These are the activations of a small neural network, seen along a few directions. Each row is one input.
Each table varies a few parts of the input and shows all the possible inputs, shuffled.
Descriptions start from the smaller parts, as in this example, which fits no table here: one of 2 separate values, together with either a single point or one of 9 places along a line or (one of 6 places along a line, together with one of 8 places around a ring).
Shared parts are said once, and a part with two or three values counts as separate values.
(in the rows, 128 means zero)

Other details of the inputs shift rows strongly along two fixed directions, in all tables alike. That doesn't count.

Rows:
r1: [127 106 152 122 128 122 136 107 155 131 130]
r2: [125  78  92  88 135  97  92  72 187 167 148]
r3: [143 139 198 161 168 120 215 130 137 121 187]
r4: [121 108 139 125 145 145 192 132 157 138 143]
r5: [141 146  93 117  85 160  82 165  96 152  35]
r6: [150 168 168 148 155 168 179 170 107 121 122]
r7: [136 150  68 123  89 134  31 109  92 147  72]
r8: [121 131 134  97 105 116  85 107 139 119 141]
r9: [125  95  75 108 134 120  87  65 174 152 179]
r10: [147 143  66 127  83 142  30 145  97 161  74]
r11: [138 112 172  95 148  95 177  97 209 129 201]
r12: [121  99 134 127 175  85 153  69 189 143 181]
r13: [146  84 107  93 109  99  78  72 168 166 176]
r14: [115 107 113 107 109  73  71  60 188 127 157]
r15: [124 125 144 146 161 109 156 120 131 139 163]
r16: [136 164 126 153 120 146 130 156 101 131  66]
r17: [129 147 186 139 138 163 175 158  96 110 114]
r18: [113 150 198 147 169 168 212 183  87 107 112]
r19: [140 159  70 114  75 127  24 153 111 148  90]
r20: [121 145 106 126 111 182 136 170  82 136  79]
r21: [133 153 137 132 117 103 116 128 134 126 154]
r22: [159  60 131  96 138  73 147  79 162  70 198]
r23: [110 130 179 144 161 148 197 167 119 119 103]
r24: [123 106 136 121 176  93 144  62 169 138 199]
r25: [155 136 169 156 147 126 215 180  74  38 116]
r26: [129 146 114 119 114  97  97 107 159 129 127]
r27: [107 103 102 133 122 102  72  98 122 145 128]
r28: [131 142 182 141 161 156 212 190 100 134 129]
r29: [119 121 181 118 152  87 155  70 180 103 215]
r30: [122 123  91 125  97 158 110 158  96 152  96]
r31: [111 118 110 126 109 135  81 148  92 145  88]
r32: [143 116  81  89  92 132  47  96 126 159 107]
r33: [120 132 120 143 109 129  98 122 117 128  78]
r34: [102 145 172 167 155 163 209 153  96  99 128]
r35: [129 135 145 139 102 149 114 161  88 132  93]
r36: [130 134  88  97 104  87  45  65 159 136 158]
r37: [107 106 151 128 143 146 168 113 133 119 158]
r38: [110 139  54 142  94 145  75 134 103 145  54]
r39: [128 154 105 141 139 156 122 178 107 144  62]
r40: [104 146  89 136 109 146  61 141  68 132  51]
r41: [119 123 131 103 103 108  95 114 160 124 122]
r42: [130  93 161 100 179 112 178  84 178 143 207]
r43: [106 140 166 161 160 139 183 157 111 115  95]
r44: [106 137 124 151 100 173 134 186  68 127  74]
r45: [118 106 117 111 102  71  61  67 168 131 181]
r46: [141 109 159  95 130  91 142  98 185 138 214]
r47: [115  94  55 124 102  99  55  67 147 159 155]
r48: [144 165 183 127 162 133 188 146 153 109 181]
r49: [132 127 124 122 165 131 131 117 144 142 152]
r50: [101 107  94 146 104 125  91 110 112 136 122]
r51: [172 124  63 100  82 134  86 174  66  88  56]
r52: [ 98 108  90 141 111 128 101 103 133 132 100]
r53: [126 102 178 131 162  99 162  58 172 117 207]
r54: [125 148 150 161 161 169 215 178 131 123 118]
r55: [138 189 125 136 111 155 121 198 110 122  63]
r56: [126 162 190 177 134 155 186 185  74 108 101]
r57: [136 131 185 151 192 132 218 154 145 132 186]
r58: [126 111  78 131 116 134  91 118 137 155 143]
r59: [167 132  78 128 108 109 107 147  79  74  89]
r60: [105 130 177 156 149 167 222 173 117 110 110]
r61: [145 152 108 137 118 152 106 157 121 143  74]
r62: [117 102 126 129 160 109 158  61 171 131 206]
r63: [177  77  64  92 125  74  82  78 163  95 176]
r64: [135 180 104 103  78 163  74 184  77 131  53]
r65: [124 173 214 150 129 154 204 211  90  96 121]
Description of these inputs: one of 5 places around a ring, together with either a single point or (one of 3 separate values, together with one of 4 places along a line).
Q: The inputs of r5 and r61 match in every part but the place on the ring of 5. If r11 is changed in the same way as r5 into r61, which row does it become?
A: r55
Q: The inputs of r25 and r59 match in every part but the place on the ring of 5. If r34 is changed in the same way as r25 into r59, which row does it become?
A: r62
Q: Which other rows does r43 become when the choice among 3 separate values takes its other values? List them by row number.
A: r27, r40
Q: Start at r21 and move only the place on the line of 4, one step at a time. The first step leads to r3. Which rows follow, in order?
A: r15, r47
Q: Which other rows does r58 become when the choice among 3 separate values takes its other values? List them by row number.
A: r9, r54
Q: Start at r46 and move only the place on the ring of 5, one step at a time. The first step leads to r19. Which rows follow, in order?
A: r21, r45, r65
Q: List by row number the other rows that have the place on the ring of 5 in common with r60.
A: r1, r8, r17, r18, r22, r23, r31, r35, r37, r41, r44, r65

Rows:
r66: [128 171 121 149 111 162 119 179  58 110  71]
r67: [120 152 208 159 190 134 236 134 150 111 176]
r68: [107 108 174 121 152 116 159  81 176 139 192]
r69: [136 103 160 124 140  87 168  95 164  88 190]
r70: [134 120 165 123 180 114 189  93 190 135 200]
r71: [136 133 112 123 134 123 104 123 143 153 120]
r72: [121 147 117 122 100 161  91 169  96 158  65]
r73: [129 174 153 165 126 159 171 197  69 101  97]
r74: [119 110 160 116 142 121 162 107 181 149 184]
r75: [122 107  95 117 125  89  60  64 166 157 148]
r76: [148 151 134 137 130 148 144 174  89 123 108]
r77: [117 125  87 100  93 143  55 116 130 165  94]
r78: [141 101  77 103 109  98  70  85 161 144 167]
r79: [ 98 129 132 180 149 183 194 180  63 118  63]
r80: [146 143  94 119  87 137  96 172  91 104  68]
r81: [131 179 151 157 139 166 182 198 103 127  87]
r82: [140 133 137 130 114 118 124 148  96  95 100]
r83: [119 118 170 142 170  96 183  86 191 128 207]
r84: [109  95 111 105 110 100  58  67 163 165 150]
r85: [138 137 211 157 180 124 233 144 126 100 191]
r86: [153 114 106 104 107 110  94 129 122 112 112]
r87: [111 124 120 164 152 186 195 188  74 128  67]
r88: [101 136  88 123  77 137  45 128 112 157  77]
r89: [143 100  89  97 124 103  82  75 160 140 174]
r90: [149  91  81  83 105  92  67  77 158 117 146]
r91: [133 128  77 110  81 119  47 122  94 105  73]
Q: The inputs of r70 and r67 match in every part but one. If r74 is changed in the same way as r70 into r67, which row does it become?
A: r88
Q: What is each input in this table made of?
A: one of 2 separate values, together with either a single point or (one of 3 separate values, together with one of 4 places along a line)
Q: Which other rows does r91 become when the choice among 3 separate values takes its other values? List them by row number.
A: r69, r82
Q: Which other rows does r68 become when the choice among 2 separate values takes its other values? List them by row number.
A: r77

Rows:
r92: [132 130 132 132 130 163 157 167  90 123 103]
r93: [124 128 111 129 117 153 136 157 108 122  77]
r94: [116 162 141 141 106 145 112 153 103 132  94]
r95: [116  99 138 141 149 106 143  88 142 123 164]
r96: [129 129 169 124 151 130 178 140 153 129 141]
r97: [112 144 148 134 109 145 127 159 105 128  97]
r98: [137 138 152 127 139 130 150 127 147 141 167]
r99: [125 123  70 135 112 129  84 127 114 136  80]
r100: [135 119 145 147 163 134 182 132 123 124 159]
r101: [128 112 102 134 140 118 123 110 137 131 119]
r102: [111 123  90 145 106 129  85 124  96 129  89]
r103: [125 115  69 110 116 100  56  78 165 151 131]
r104: [130 131  61 114 102 125  37 108 117 157 108]
r105: [111 164 132 153 119 147 123 159  90 122  89]
r106: [178 127 120 101 103  83 102 126 116  63 140]
r107: [126 119  63 109 112 104  42  83 153 153 113]
r108: [116 116 183 126 146 118 167 115 152 127 168]
r109: [177 129 148 110 120  84 148 133 127  54 166]
r110: [132 131 144 135 156 123 161 117 148 133 180]
r111: [128 100 146 120 154 125 176 112 157 121 150]
r112: [113 163 135 151 123 147 121 157  87 123  87]
r113: [111  71 104 104 115  97  89  57 166 135 167]
r114: [133 148 147 128 126 157 146 176 101 137 107]
r115: [131 110 151 129 147 144 186 138 130 121 158]
r116: [118 161 144 139 110 144 110 151 101 133  91]
r117: [132 168 135 135 121 152 126 167 111 135  77]
r118: [114 109 169 135 146 134 181 125 126 111 146]
r119: [131 118 126 111 133 102 114  85 187 146 166]
r120: [133 120 142 149 159 134 184 134 125 123 161]
r121: [130 150 130 128 111 160 128 180  96 139  95]
r122: [138 116 129 109 134 109 108  87 169 154 183]
r123: [126 121 121 112 120 123 115 125 154 142 122]
Q: What is each input in this table made of?
A: one of 2 separate values, together with either a single point or (one of 3 separate values, together with one of 5 places around a ring)
Q: The inputs of r99 and r101 match in every part but the choice among 2 separate values. If r119 is changed in the same way as r99 into r101, which row does it become?
A: r117
Q: Which other rows does r108 become when the place on the ring of 5 takes its other values? List them by row number.
A: r95, r112, r116, r118
Q: Which other rows does r120 become when the choice among 3 separate values takes its other values? List them by row number.
A: r99, r102
Q: Which other rows does r92 become when the choice among 2 separate values takes its other values? List them by row number.
A: r115
